These are the activations of a small neural network, seen along a few directions. Each row is one input.
Each table varies a few parts of the input and shows all the possible inputs, shuffled.
A made-up example of a description, with smaller parts first: values(2) and (point or line(11) or (ring(5) and line(6))).
Shared parts are said once, and a part with two or three values counts as separate values.
In the rows, zero is written as 128.

Other details of the inputs vary at random and push rows far along two fixed directions, the same in every table; ignore that.

Table:
row 1: [ 70  81 153 145 134 179 127 127 129 147  91 132  97]
row 2: [149  84 180  93 120 147  80 128 117 153 124 171 153]
row 3: [233 142  92  69 131 107  88 138 156  72 168 154 142]
row 4: [144 156 126 106 117 122 122 138 114 127 126 155 126]
row 5: [116 144  87 171 193 123 178 109 138  70 171 104  82]
row 6: [148 180  67 146 165 102 163 124 113 104 152 123 114]
row 7: [139 139 115 104 117 114 119 144 111 140 139 146 125]
row 8: [160 109 132 117 135 135  94 125 119 109 144 147 133]
row 9: [ 21  97 155 199 120 150 144 122 110 169 104  95 133]
row 10: [110 112 168 116  85 146 116 133 129 162  98 118 123]
row 11: [ 96 117 166 109  89 156 117 139  98 158 106 140 129]
row 12: [113 146 114 158 141 126 140 122 135 149 114  99 116]
row 13: [153 151 131 118 113 119 121 130 146 139 116 130 122]
row 14: [189 109 143  72 140 119 107 119 144 127 141 168 159]
row 15: [109 131  69 166 189 132 159  85 135  76 146  78 123]
row 16: [ 61 115 169 169 104 149 128 129 121 157  95 125 139]
row 17: [107 133 119 133 129 124 145 134  95 127 129 116 118]
row 18: [125 158  73 177 165  90 179 109 127  94 141  70  98]
row 19: [183 153 134  96 100 108 112 159 159 134 139 167 158]
row 20: [115 138 130 153 109 122 154 127 127 115 130 120 134]
row 21: [148 131 138 115 103 107 129 153 140 120 135 135 146]
row 22: [103  81 161 100 134 160 106 111 138 150 106 130 153]
row 23: [151 137 121 113 115 106 116 139 144 147 128 120 121]
Description of these inputs: values(2) or ring(6) or (values(3) and ring(5)).

Table:
row 24: [128 116 145 114 114 136 112 131 142 139 116 130 132]
row 25: [155 135 107 125 147 119 129 124 132 106 143 133 122]
row 26: [153 135 108 127 147 117 129 121 129 107 144 134 130]
row 27: [140 148 105 135 139 109 142 125 127 121 139 123 126]
row 28: [114 121 151 119 111 135 115 136 122 156 115 136 134]
row 29: [159 139 102 119 147 119 130 125 133 100 147 134 123]
row 30: [117 119 145 121 107 136 117 135 120 147 116 130 134]
row 31: [144 136 103 127 150 123 136 121 129 101 144 127 121]
row 32: [141 131 143 106 111 127 111 139 129 145 123 143 137]
row 33: [122 125 145 120 106 136 122 142 129 142 119 139 129]
row 34: [135 135 106 138 149 120 145 119 140 114 131 114 124]
row 35: [121 125 149 123 107 135 120 139 126 142 119 140 136]
row 36: [141 150 105 134 141 110 143 127 129 118 138 123 117]
row 37: [145 139 108 140 142 112 141 121 141 109 143 115 132]
row 38: [125 122 142 113 108 132 117 140 125 145 118 132 127]
row 39: [103 105 146 128 130 151 122 123 120 138 120 128 125]
row 40: [128 135 109 151 146 120 145 119 138 112 137 107 122]
row 41: [139 123 150  99 101 127 107 145 128 146 121 143 138]
row 42: [126 136 109 151 144 117 144 112 137 111 135 108 128]
row 43: [156 150 109 120 130 107 134 131 128 111 140 128 130]
row 44: [ 36 102 126 208 166 155 162  89  96 132 114  83 113]
row 45: [ 55 110 123 191 157 147 157  99 115 137 109  84 122]
row 46: [143 127 149 101  99 125 112 149 134 141 124 152 139]
row 47: [109 124 145 127 118 140 120 132 122 150 114 129 125]
row 48: [124 124 147 115 105 133 120 145 130 143 120 141 128]
row 49: [163 145 106 123 137 108 135 125 150 105 142 124 125]
row 50: [117 110 144 115 126 148 116 128 124 135 124 135 127]
row 51: [122 125 142 117 113 133 118 137 127 150 118 135 126]
row 52: [144 148 107 130 135 112 139 129 127 111 138 120 120]
row 53: [140 147 105 133 136 110 142 129 126 113 138 119 118]
row 54: [127 109 147 108 119 144 104 132 125 138 123 145 139]
row 55: [136 126 144 107 106 134 111 140 130 149 119 143 130]
row 56: [ 42 107 127 194 153 154 157  97 115 139 103  79 112]
row 57: [164 144 104 118 140 106 136 122 147 106 139 126 135]
row 58: [150 127 142  95 101 122 109 146 131 140 125 145 138]
row 59: [160 138 107 116 147 115 136 122 131 101 150 135 131]
row 60: [133 108 150 111 120 140 107 131 126 140 123 146 139]
row 61: [126 142 104 146 137 118 147 123 121 115 133 112 117]
row 62: [118 126 148 122 110 136 121 141 127 141 118 137 128]
row 63: [122 108 145 118 123 144 106 130 123 138 123 141 137]
row 64: [122 125 149 120 106 138 119 142 128 142 118 140 129]
row 65: [159 154 107 121 130 104 142 138 137 107 144 136 122]
row 66: [101 104 149 133 129 148 123 120 117 140 119 128 132]
row 67: [129 108 151 107 120 144 112 131 128 138 123 143 130]
row 68: [108 123 146 131 116 140 120 129 119 151 115 129 133]
row 69: [157 151 110 124 125 107 139 135 134 111 142 137 131]
row 70: [145 135 106 136 153 118 143 116 128 103 143 125 119]
row 71: [154 141 109 126 137 109 134 120 145 108 138 123 133]
row 72: [121 126 150 120 108 133 120 140 126 142 120 140 136]
row 73: [144 147 107 134 134 112 140 125 124 112 138 121 127]
row 74: [ 55 124 123 191 148 147 156 105 104 141 111  90 108]
row 75: [118 123 151 120 106 132 120 141 127 145 119 141 135]
row 76: [139 115 148 112 110 133 107 141 145 139 124 135 134]
row 77: [146 137 108 141 141 109 137 124 142 108 144 117 131]
row 78: [112 106 147 122 124 151 107 130 122 141 118 136 128]
row 79: [124 131 107 142 154 126 145 112 121 106 142 118 125]
row 80: [118 123 144 122 111 136 117 134 122 153 116 134 135]
row 81: [116 119 149 120 107 141 115 137 122 146 114 131 128]
row 82: [135 131 109 132 148 126 134 118 124 107 142 126 128]
row 83: [156 135 109 124 147 118 132 123 132 106 142 134 123]
Q: The inputs of row 61 and row 30 match in every part but one. If row 56 is changed in the same way as row 61 into row 30, which row does it become?
A: row 57
Q: The inputs of row 40 and row 37 match in every part but one. If row 48 is changed in the same way as row 40 into row 37, which row does it become?
A: row 46
Q: What is each input in this table made of?
A: values(2) and (line(6) or ring(9) or (values(3) and ring(5)))
Q: Change only the ring(9) part in row 67. List by row number the other rows that result.
A: row 25, row 29, row 31, row 39, row 50, row 70, row 78, row 83
Q: Change only the values(3) part in row 52. List by row number the other rows that result.
A: row 47, row 62
Q: Start at row 46 and move only the ring(5) part, one step at a time. The first step leads to row 69. Which rows follow, in order?
A: row 35, row 72, row 75

Table:
row 84: [144 140 138 126 110 118 123 144 149 129 123 149 139]
row 85: [137 133 127 113 100 122 107 151 125 125 129 134 119]
row 86: [119 144  94 169 152 104 173 114 114 104 152  96 112]
row 87: [146 120 136 106 138 137 115 134 122 122 135 148 134]
row 88: [182 142 108  96 149 109 121 117 166  85 146 122 108]
row 89: [179 139 141  80  86 118  91 168 140 127 138 154 140]
row 90: [136 126 140 135 107 111 124 142 127 127 131 127 134]
row 91: [ 57 112 147 159 119 157 125 111 114 169  99 102 139]
row 92: [116 140  79 159 186 114 153 104 112 105 152 112 104]
row 93: [137 111 137 126 135 133 118 126 126 113 133 146 147]
row 94: [182 141 139  58 102 118 105 150 139 142 127 154 149]
row 95: [ 99 154  88 174 168 123 186 111 123 102 137 100 106]
row 96: [ 71  70 150 163 131 159 122 112 149 156  92  91 135]
row 97: [ 78  98 163 127  99 150 122 133 116 160 117 120 136]
row 98: [ 77 106 158 159  99 139 117 137 120 147 109 113 139]
row 99: [ 93 112 160 126 102 143 110 128 128 164  96 124 157]
row 100: [107 134  81 177 183 130 163  99 101  83 143 105 102]
row 101: [144 138  95 147 168 114 148 109 124  95 156 128 125]
row 102: [ 53 111 143 150 120 160 122 116 105 165  90 104 122]
row 103: [115 151  88 165 160  99 174 101 123 107 132  93 133]
row 104: [145 158  93 154 156  90 167 108 124 108 138 106 130]
row 105: [140 141  85 143 175 114 151 111 115  86 150 124 108]
row 106: [137 113 139 123 127 133 121 112 124 109 129 141 146]
row 107: [185 119 147  77 118 115  97 144 144 119 139 176 156]
row 108: [111 154  90 194 162  99 168  99 116 112 129  87 120]
row 109: [147 156  96 118 142 111 157 129 136 104 139 136 107]
row 110: [142 153  92 164 142  97 154 123 123  99 156 105 113]
row 111: [204 142 140  66  77 106  84 169 153 127 148 166 150]
row 112: [ 46 105 150 163 126 156 141 104 105 173  99  96 132]
row 113: [134 135 127 113 125 122 129 127 113 144 118 127 117]
row 114: [ 79 111 165 141 106 152 125 133 137 156 100 134 143]
row 115: [154 145 107 137 135  90 156 131 129  99 149 120 130]
row 116: [134 156  94 153 154 100 177 117 142  96 142 121 126]
row 117: [175 118 142  85 111 135 100 124 131 117 140 164 146]
row 118: [155 103 124 106 131 139 111 134 161 131 120 117 129]
row 119: [107 162  80 183 162 114 160 106 113 110 130  83 115]
row 120: [158 130 136  91 106 116 120 150 122 127 134 143 117]
row 121: [136 168  88 161 152 113 160 128 135 100 142 116 110]
row 122: [103 160  74 182 161 112 158 102 111 111 128  87 103]
row 123: [130 151  89 143 150 107 167 123 120  92 153 100 117]
row 124: [100 113 165 118 110 149 117 133 108 174 101 124 132]
row 125: [116 118 171 121 100 152 110 151 128 164 106 148 121]
row 126: [ 79 111 166 165 113 145 131 131 124 159 100 127 126]
row 127: [144 141  87 141 162 121 151  97 110  77 146 121 109]
row 128: [167 122 134  93 132 111 101 136 143 132 143 163 152]
row 129: [125 127 132 125 107 119 124 141 137 119 130 126 148]
row 130: [ 81  90 156 125 134 161 103 130 107 160 111 140 119]
row 131: [155 144  92 129 173 114 139 125 125 101 157 132 122]
row 132: [180 137 146  67  97 120 114 153 156 138 136 174 142]
row 133: [138 160  95 152 159 112 174 123 126 104 143 119 106]
row 134: [199 139 138  56  80 111  90 165 155 123 148 166 156]
row 135: [101 114 159 125 103 146 103 133 109 173  95 128 118]
row 136: [126 137  85 169 170 127 158  93 114  88 154 108 124]
row 137: [ 95 104 164 127  92 147 103 148 108 159 109 129 113]
row 138: [124 141 130 122 122 140 132 141 139 130 123 138 129]
row 139: [169 122 132  91 132 123 100 138 138 132 149 165 142]
row 140: [153 143 133 113 118 121 114 137 123 142 122 131 129]
row 141: [102 110 165 122 105 144 116 126 114 179 105 128 137]
row 142: [118 151  91 177 151 110 162 122 110  99 147  92 104]
row 143: [ 76 112 157 127 106 163 118 138 126 158  96 138 117]
row 144: [187 145 112  99 151 111 124 120 169  86 150 118 119]
row 145: [168 149 100 112 128  87 150 135 141  91 155 128 141]
row 146: [164 149 124  87 113 122 109 142 137 133 127 139 147]
row 147: [175 118 152  87 122 117 102 127 180 111 132 134 141]
row 148: [ 94  97 161 119 132 159 100 131 114 166 119 140 135]
row 149: [102  89 164 126 119 166 102 125 114 148 118 145 141]
row 150: [ 37  96 149 158 119 158 140 121  96 153 104  97 110]
row 151: [106 115 163 132 101 142 105 127 118 178 105 127 134]
row 152: [193 124  89 110 144 110 127 123 177 106 147 118 130]
row 153: [ 99 157  86 184 161 122 177 107 133 103 139 103 115]
row 154: [144 155  92 131 134 111 145 135 130  92 151 113 127]
row 155: [165 148 133 110 106 120 115 149 152 133 134 157 133]
row 156: [ 95 109 169 117 105 155 121 143 119 165 100 145 111]
row 157: [169 133 135  66  87 121  95 162 139 124 134 156 135]
row 158: [152 116 135 111 125 131 113 123 130 111 136 149 153]
row 159: [195 140 135  40  96 110  96 152 140 141 127 166 141]
row 160: [148 118 128 102 127 143 110 124 115 115 132 148 127]
row 161: [148 135 141 114 117 122 135 139 138 139 131 150 125]
row 162: [ 62 114 150 169 116 152 119 114 111 174  99 102 132]
row 163: [168 143 136  86  98 123 104 158 146 134 124 167 120]
row 164: [ 58 104 168 168 122 152 146 123 117 162  98 120 126]
row 165: [167 124 131  90 133 120  98 134 140 139 151 162 144]
row 166: [161 143  93 129 158 127 141 114 118  85 154 127 129]
row 167: [114 106 171 105  95 146 112 152 113 157 116 134 131]
row 168: [ 52 108 160 186 123 159 140 119 112 169 102 112 111]
row 169: [101  94 167 119 114 171 106 117 105 141 109 137 135]
row 170: [116 157  88 176 159 114 168 116 120 105 134 110  87]
row 171: [187 126  84 104 149 111 126 126 166 100 139 119 114]
row 172: [134 115 133 121 140 147 118 129 115 117 133 139 133]
row 173: [ 58  87 158 165 144 155 121 115 110 156 112 123 137]
row 174: [154 116 146 103 128 131 108 118 169 120 134 122 128]
row 175: [ 59 111 155 173 116 145 121 115 114 167  91 102 141]
Q: What is each input in this table made of?
A: line(4) and (values(2) or line(6) or (values(3) and ring(5)))
Q: The inputs of row 127 and row 117 match in every part but the line(4) part. If row 120 is changed in the same way as row 127 into row 117, which row does it become?
A: row 86
Q: Change only the line(6) part in row 131. List by row number the other rows that result.
A: row 87, row 148, row 166, row 169, row 172
Q: Change only the values(3) part in row 114. List by row number the other rows that result.
A: row 99, row 129
Q: Change only the values(2) part in row 144. List by row number the other rows that result.
A: row 118
Q: Change only the values(2) part in row 152. List by row number the other rows that result.
A: row 174
Q: Change only the ring(5) part in row 146. List by row number the other rows that result.
A: row 94, row 119, row 124, row 140
Q: Change only the values(3) part in row 111. List by row number the other rows that result.
A: row 155, row 162
